A small network was trained on invented records. Each row is its activation on one of them, seen along a few directions.
Each row is followed by the record's values for the fields ZOPO, ZEVO, NOZI, FAD, GOSU, ZIVO.
A field that a record lacks is written none.
The largest differences between rows may come from other fields.
Strong random noise was added to every row along 10 fixed directions; ignore it. To show where, here is one row again and again, with new noise each time:
22,-52,-6,348,-178,-367,-135,80,177,301,-71,-321,-43,-381,-271,407,-126,62,-81,-101,447,-125,-278,215,-453,-144,-151,-169,-86,-341,47,89,63,-338
-90,73,-114,-64,-72,-134,-121,385,-105,-194,-150,3,5,282,-107,137,232,-141,-205,-45,131,106,129,35,62,82,170,82,146,-110,-136,26,101,62
-395,260,-408,-18,-664,-117,-500,395,-228,115,112,235,-5,-429,-479,-96,-256,-55,29,-163,102,-384,-79,-410,39,-375,268,208,-106,55,217,150,135,-291
9,-299,-368,49,-246,-471,-299,463,-25,224,-144,344,49,562,-320,-46,-39,-49,-23,-309,105,-171,-23,-137,-33,113,211,-212,75,-186,-274,-196,94,-3
11,-105,-310,338,245,171,395,257,-22,-273,60,-245,-12,450,-389,7,375,-32,-391,-283,-360,-12,-3,59,189,112,-316,86,-364,62,-191,-21,-143,-175
133,406,-73,311,-139,-89,-401,-81,-401,-157,-141,51,-28,-272,218,109,30,-281,230,534,472,246,24,44,287,-173,316,349,-382,166,20,39,-89,-162
-349,376,331,-348,-71,208,-141,-365,1,211,9,-139,99,-324,399,221,191,-109,164,295,-50,189,282,236,77,-80,38,-57,247,85,-7,144,223,447
-150,140,-212,147,237,335,294,67,71,189,425,-233,168,90,-234,142,244,182,68,-380,-656,-101,-56,-10,285,116,-495,220,-619,151,-51,94,-103,112
-299,-208,28,-57,-2,326,558,13,344,243,224,-186,-139,150,-665,220,110,-127,-434,-415,-452,-286,-281,142,-149,96,-279,-140,264,-154,-170,-43,-338,-343
-608,323,405,-649,-12,240,-89,-389,-16,166,-137,-169,-22,-39,383,-2,126,-359,-126,622,9,300,237,206,121,-72,294,-72,446,29,-175,-241,123,247
106,-134,5,608,-509,350,371,-463,-77,-485,-313,40,-234,-393,-345,25,457,-320,-481,-167,-25,-233,381,359,-212,-414,-105,-542,683,310,35,605,31,-155
129,107,244,-235,55,416,105,-261,-25,-33,111,310,4,128,236,303,381,-229,282,-48,-364,84,278,200,386,230,12,-24,488,205,-116,286,-161,498

-413,281,103,-232,-402,-256,-317,255,238,593,252,-142,62,-650,-217,408,-394,158,200,-211,336,-167,-434,-58,-449,-39,121,322,70,-396,258,209,-45,-110 : <ZOPO:fik ZEVO:none NOZI:nilo FAD:mes GOSU:kiku ZIVO:none>
-362,123,-77,-246,198,222,-39,4,-45,-198,129,-425,-120,-207,42,-275,-154,-8,-181,237,-112,10,-145,-187,185,-142,-108,272,-171,40,235,-96,-116,-240 : <ZOPO:fik ZEVO:peki NOZI:none FAD:sopur GOSU:kiku ZIVO:none>
-20,-319,476,-189,576,320,473,-728,418,288,106,-553,-220,-163,84,63,-162,-10,-173,263,-237,-49,-263,271,-108,-19,-509,-509,152,-126,-28,-341,-205,-293 : <ZOPO:fevar ZEVO:none NOZI:nilo FAD:mes GOSU:kiku ZIVO:none>
-188,-55,46,189,267,-274,80,-187,201,371,-64,-624,155,-309,162,-155,-215,327,-120,321,144,84,-190,79,-514,-228,-384,-123,-724,-173,71,-400,305,-260 : <ZOPO:kul ZEVO:none NOZI:nilo FAD:bir GOSU:kiku ZIVO:none>
456,-424,-23,344,311,-314,-54,-464,-20,181,-269,84,-135,467,254,-197,-140,-133,170,381,282,94,-91,160,88,46,0,-518,-187,1,-317,-448,-109,-160 : <ZOPO:mipu ZEVO:none NOZI:nilo FAD:mes GOSU:tigu ZIVO:kol>
361,182,79,-13,5,-91,-125,369,-115,-223,-65,261,105,2,104,383,238,37,212,-103,121,113,174,45,7,145,58,146,143,-57,49,256,201,272 : <ZOPO:bok ZEVO:none NOZI:noz FAD:mes GOSU:tigu ZIVO:buz>
131,-56,-2,393,-222,149,244,-411,-168,-101,-251,376,119,210,143,-247,399,-197,12,26,-187,137,403,198,23,-17,140,-167,136,383,-249,127,-38,332 : <ZOPO:mefes ZEVO:none NOZI:noz FAD:mes GOSU:kiku ZIVO:none>
-222,192,54,-254,46,-192,-127,234,98,331,107,-137,81,82,-72,247,-106,105,52,-37,123,39,-128,-18,-66,95,44,71,-173,-250,-85,-152,159,43 : <ZOPO:mipu ZEVO:none NOZI:nilo FAD:mes GOSU:kiku ZIVO:none>
429,-359,-132,279,396,-112,-374,-526,-147,-308,-121,-204,-283,-175,448,-384,-253,82,224,329,195,-113,62,-74,358,-292,-345,-526,-109,186,257,-31,94,-152 : <ZOPO:fik ZEVO:none NOZI:noz FAD:sopur GOSU:kiku ZIVO:none>
-446,34,320,-465,-45,-203,-6,-185,345,810,119,23,46,160,-66,154,-382,78,48,-92,57,0,-279,75,-261,166,205,-216,285,-284,-238,-341,-10,75 : <ZOPO:fik ZEVO:none NOZI:noz FAD:bir GOSU:tigu ZIVO:buz>
-89,-467,-86,-252,195,-472,-186,62,319,564,5,-10,213,476,124,-201,-214,429,140,-370,-174,-123,55,-91,-173,186,-254,-592,-25,-243,-195,-335,417,451 : <ZOPO:fevar ZEVO:none NOZI:nilo FAD:mes GOSU:tigu ZIVO:buz>
-144,-140,-124,224,-290,-104,353,450,83,-308,-175,-11,-250,274,-758,95,49,-217,-743,-394,263,-90,-274,70,-338,81,283,91,503,-254,-132,115,-329,-531 : <ZOPO:fik ZEVO:none NOZI:nilo FAD:mes GOSU:kiku ZIVO:none>
378,90,228,707,-18,-371,328,4,191,6,-225,-397,65,-360,-210,609,115,254,-282,-160,565,130,-107,475,-745,-67,-222,-213,-218,-301,-19,236,272,-265 : <ZOPO:bok ZEVO:none NOZI:nilo FAD:bir GOSU:tigu ZIVO:buz>
-242,36,31,268,67,493,414,-840,27,113,232,-220,-115,-260,-56,-383,-120,-11,-85,69,-431,-137,-74,45,210,-240,-258,-139,-250,411,48,-12,-308,-234 : <ZOPO:fik ZEVO:none NOZI:noz FAD:sopur GOSU:tigu ZIVO:kol>
-138,-182,-408,-272,-3,-294,-126,905,-117,-414,-149,92,-223,738,-540,-159,-89,-207,-527,-119,240,-61,-205,-360,110,150,384,229,152,-305,-164,-334,-109,-488 : <ZOPO:mipu ZEVO:none NOZI:nilo FAD:bir GOSU:tigu ZIVO:kol>
-312,113,-161,-128,-183,5,-32,241,-105,108,77,186,-118,275,-365,-178,-281,-304,-162,129,85,23,-410,-196,157,95,487,479,-57,-47,-160,-353,-520,-471 : <ZOPO:fik ZEVO:peki NOZI:none FAD:mes GOSU:kiku ZIVO:none>
-140,-126,-103,-174,502,235,339,145,171,-71,275,-402,99,141,-79,-182,65,315,-177,-230,-576,-85,-40,-190,102,89,-540,89,-443,-5,100,-167,54,5 : <ZOPO:fevar ZEVO:none NOZI:nilo FAD:mes GOSU:tigu ZIVO:kol>
-571,-11,-188,-157,-31,-96,138,498,266,31,182,-492,78,-187,-490,-115,-150,498,-523,-567,-228,-282,-106,-219,-400,-161,-382,-52,-108,-237,232,70,425,-116 : <ZOPO:bok ZEVO:none NOZI:nilo FAD:mes GOSU:tigu ZIVO:buz>
-407,468,98,213,-611,-163,-193,-432,-183,389,-299,78,264,-154,236,-14,211,-164,73,321,304,264,432,343,-198,-264,414,-204,-76,197,-315,49,427,430 : <ZOPO:mipu ZEVO:peki NOZI:none FAD:mes GOSU:kiku ZIVO:none>
108,174,316,-179,405,-226,-126,125,123,-88,-147,-563,55,-132,422,499,177,143,-1,272,396,334,99,310,-211,70,-226,-50,-23,-350,46,24,393,203 : <ZOPO:mipu ZEVO:none NOZI:noz FAD:bir GOSU:kiku ZIVO:none>
38,103,-91,137,-163,-148,-127,162,-19,280,110,185,87,105,-220,262,9,60,175,-303,20,-103,-30,1,67,63,44,-56,-144,-41,-136,90,84,107 : <ZOPO:rike ZEVO:none NOZI:nilo FAD:mes GOSU:kiku ZIVO:none>
-167,85,103,317,-352,250,479,-301,16,81,-103,116,57,-215,-336,-86,197,-113,-313,-37,-192,-96,132,160,-335,-248,2,-153,35,212,-118,24,47,-173 : <ZOPO:bok ZEVO:none NOZI:noz FAD:mes GOSU:tigu ZIVO:buz>
-433,648,601,-712,172,673,-24,-372,-186,-703,-10,-448,-225,-833,481,7,77,-175,-271,696,34,264,343,11,273,-370,80,220,573,212,456,243,247,40 : <ZOPO:bok ZEVO:none NOZI:noz FAD:mes GOSU:tigu ZIVO:buz>
194,88,-227,104,-9,308,-330,-112,-132,11,401,111,-85,-486,5,85,-136,70,526,-117,-289,-331,-68,-218,499,-197,-326,85,-288,271,332,320,-110,-26 : <ZOPO:rike ZEVO:peki NOZI:none FAD:bir GOSU:kiku ZIVO:none>
301,-409,-71,142,186,-132,20,143,158,-291,-117,-315,-257,-118,-172,123,-44,54,-234,-98,196,-218,-137,54,-238,-102,-362,-348,227,-271,197,90,55,-372 : <ZOPO:mipu ZEVO:peki NOZI:none FAD:sopur GOSU:tigu ZIVO:kol>
26,-53,-202,574,-521,120,187,-261,-2,-173,-1,132,12,-569,-405,-169,67,328,-186,-658,-240,-478,323,-31,-303,-465,-316,-558,213,326,271,661,433,63 : <ZOPO:bok ZEVO:none NOZI:noz FAD:mes GOSU:tigu ZIVO:buz>
-482,308,-219,-17,-205,-1,-218,37,-270,-146,-69,-119,-73,-153,-79,-419,-206,-142,-245,340,188,68,-70,-241,151,-289,334,311,-244,168,67,-144,-27,-303 : <ZOPO:fik ZEVO:none NOZI:nilo FAD:sopur GOSU:kiku ZIVO:none>
-303,-457,-121,-348,80,88,265,412,343,-203,35,-358,-135,221,-484,-54,113,107,-630,-509,-348,-324,16,-57,-209,31,-390,-385,510,-292,27,21,173,-82 : <ZOPO:fevar ZEVO:peki NOZI:none FAD:mes GOSU:kiku ZIVO:none>
-41,363,182,-598,219,234,-239,258,-6,-387,315,-181,-32,-419,290,238,-70,289,215,-196,-92,-14,116,-224,290,62,-122,329,290,-35,511,464,179,332 : <ZOPO:fik ZEVO:peki NOZI:none FAD:mes GOSU:tigu ZIVO:kol>
262,-416,25,224,214,-40,186,-210,-15,-417,-387,-97,-250,433,110,-222,121,-296,-372,263,205,191,13,250,1,71,76,-262,398,-6,-203,-178,-278,-217 : <ZOPO:fik ZEVO:peki NOZI:none FAD:bir GOSU:kiku ZIVO:none>
-164,-93,-19,-199,-228,4,-39,48,77,-4,-1,106,37,-295,-38,-209,-126,177,-55,-172,-126,-238,107,-202,-283,-187,-42,-146,289,26,250,142,259,56 : <ZOPO:kul ZEVO:none NOZI:nilo FAD:bir GOSU:kiku ZIVO:none>
-166,134,-4,245,245,-37,153,-159,60,107,30,-502,-20,55,-48,56,-3,60,-194,67,93,158,-162,194,-3,-17,-178,-8,-413,-53,-120,-125,-37,-163 : <ZOPO:fik ZEVO:none NOZI:noz FAD:mes GOSU:kiku ZIVO:none>
313,-8,-150,55,-176,100,-231,-74,-288,-373,-92,379,-28,-372,85,-274,-48,38,172,102,-108,-255,309,-284,138,-353,-29,-237,79,314,307,153,349,-38 : <ZOPO:bok ZEVO:peki NOZI:none FAD:mes GOSU:tigu ZIVO:buz>
101,-115,248,-200,-404,-233,-465,-305,152,454,-40,356,-19,-427,317,225,-273,-40,529,-22,327,-109,-35,126,-239,27,247,-246,715,-161,147,280,-60,328 : <ZOPO:fik ZEVO:peki NOZI:none FAD:mes GOSU:kiku ZIVO:none>
137,-207,-258,-114,-190,-151,-201,537,-19,-184,17,375,-8,280,-169,45,66,16,78,-482,-43,-168,34,-210,51,208,136,119,405,-92,58,290,-73,197 : <ZOPO:fik ZEVO:none NOZI:nilo FAD:bir GOSU:kiku ZIVO:none>
-391,224,66,-530,-222,412,299,612,132,-173,207,55,92,-28,-407,316,367,-63,-290,-445,-479,-107,95,-68,-115,160,-9,421,505,-113,85,324,-22,185 : <ZOPO:mefes ZEVO:peki NOZI:none FAD:bir GOSU:kiku ZIVO:none>

Which values does each new row have?
-147,-61,-88,-384,56,96,-117,95,-31,-158,132,128,-15,16,114,-341,-157,151,65,-139,-253,-129,79,-348,176,14,18,73,196,95,228,61,56,167 : <ZOPO:fik ZEVO:none NOZI:nilo FAD:mes GOSU:kiku ZIVO:none>
-650,211,44,-681,84,-29,-89,367,148,-41,83,-422,213,-18,125,-87,58,334,-274,-180,-208,73,263,-174,-126,13,-113,65,100,-169,134,28,558,441 : <ZOPO:fevar ZEVO:none NOZI:nilo FAD:bir GOSU:tigu ZIVO:kol>
424,-280,-10,238,177,33,148,-346,-7,14,-28,211,-228,172,-90,-78,-165,-137,101,120,24,-142,-180,11,113,-16,-51,-317,-3,71,-96,-216,-255,-386 : <ZOPO:mipu ZEVO:none NOZI:noz FAD:mes GOSU:tigu ZIVO:kol>
82,113,156,-400,216,231,-73,-147,-87,-6,96,196,-5,139,369,-11,28,-157,334,303,-159,143,68,-65,356,158,129,169,77,105,-25,-123,-146,214 : <ZOPO:mipu ZEVO:peki NOZI:none FAD:mes GOSU:tigu ZIVO:kol>
-8,-91,-61,-623,157,68,-294,322,-78,37,144,446,-28,592,187,-111,-95,-206,313,62,-222,73,-80,-247,538,393,324,312,295,-18,-127,-255,-337,262 : <ZOPO:fik ZEVO:peki NOZI:none FAD:mes GOSU:kiku ZIVO:none>
133,197,-158,212,-234,2,-171,108,-129,-199,103,239,166,-182,121,100,213,260,281,-517,-135,-49,320,-24,122,38,-66,88,136,213,209,679,198,574 : <ZOPO:fik ZEVO:none NOZI:noz FAD:sopur GOSU:kiku ZIVO:none>
53,101,-354,270,184,-115,-365,-164,-410,-164,-54,27,-45,98,264,-593,-286,-47,192,487,142,137,-79,-310,490,-189,164,236,-717,325,39,-340,-119,-251 : <ZOPO:fik ZEVO:none NOZI:noz FAD:mes GOSU:kiku ZIVO:none>
-123,369,-90,-79,-217,-150,-161,673,-253,-484,-271,22,83,257,-96,288,481,-172,-315,-87,294,275,350,78,47,99,361,264,250,-100,-124,285,311,286 : <ZOPO:rike ZEVO:none NOZI:nilo FAD:mes GOSU:kiku ZIVO:none>
-42,-4,25,-490,-245,-193,-742,-30,-198,118,-108,370,-163,-189,243,-220,-504,-305,353,571,423,-60,-100,-302,256,-173,504,2,281,-40,104,-342,-49,-176 : <ZOPO:fevar ZEVO:peki NOZI:none FAD:mes GOSU:kiku ZIVO:none>
89,103,-190,-51,-102,118,36,248,-208,-94,154,491,120,82,-131,-253,-63,35,170,-84,-289,-110,2,-403,189,39,185,387,-288,221,79,-75,-94,-62 : <ZOPO:kul ZEVO:none NOZI:nilo FAD:mes GOSU:kiku ZIVO:none>
-55,293,-35,-109,180,78,138,608,-117,-486,-84,-130,113,461,-20,354,622,-62,-295,-179,-69,340,321,156,159,275,25,333,65,-68,-178,214,193,364 : <ZOPO:rike ZEVO:none NOZI:noz FAD:bir GOSU:kiku ZIVO:none>
884,-133,72,280,549,1,191,217,-78,-508,82,226,-128,346,67,325,72,71,201,-164,86,163,-165,4,323,432,-77,293,-95,-44,20,102,-403,-125 : <ZOPO:bok ZEVO:none NOZI:noz FAD:mes GOSU:tigu ZIVO:buz>
273,-52,-211,-187,-161,66,-667,168,-183,-25,233,383,-143,-270,97,102,-229,-140,613,7,22,-282,-93,-304,536,-49,69,158,119,97,276,237,-208,44 : <ZOPO:rike ZEVO:peki NOZI:none FAD:bir GOSU:kiku ZIVO:none>
123,-143,-80,-106,183,120,-104,50,-17,-295,18,-56,-68,-10,204,-76,109,29,60,-39,-158,-27,129,-22,183,30,-207,-34,207,40,174,150,9,165 : <ZOPO:fik ZEVO:peki NOZI:none FAD:mes GOSU:kiku ZIVO:none>
-188,-24,168,-327,79,-73,-64,288,120,-346,-227,-463,-126,-116,-12,234,211,-19,-439,-8,215,26,190,154,-248,-104,-139,-272,586,-314,112,157,404,44 : <ZOPO:rike ZEVO:none NOZI:noz FAD:mes GOSU:kiku ZIVO:none>
27,146,268,-29,-143,165,21,-376,-30,172,-86,208,72,-162,286,159,222,-234,251,276,-9,169,184,259,-27,20,131,-15,237,114,-110,82,-63,279 : <ZOPO:mefes ZEVO:none NOZI:noz FAD:mes GOSU:kiku ZIVO:none>
-573,159,-8,-203,67,-1,113,-122,164,579,193,-213,252,232,66,-133,-19,156,28,-83,-314,131,-61,35,-26,156,-41,100,-347,-14,-226,-224,24,327 : <ZOPO:fik ZEVO:none NOZI:nilo FAD:mes GOSU:kiku ZIVO:none>
74,170,121,-20,-159,32,167,211,-181,-261,-110,399,-203,291,-337,87,-86,-388,-271,178,336,160,-219,-54,100,154,654,406,231,-48,-203,-203,-452,-482 : <ZOPO:bok ZEVO:none NOZI:nilo FAD:mes GOSU:tigu ZIVO:buz>
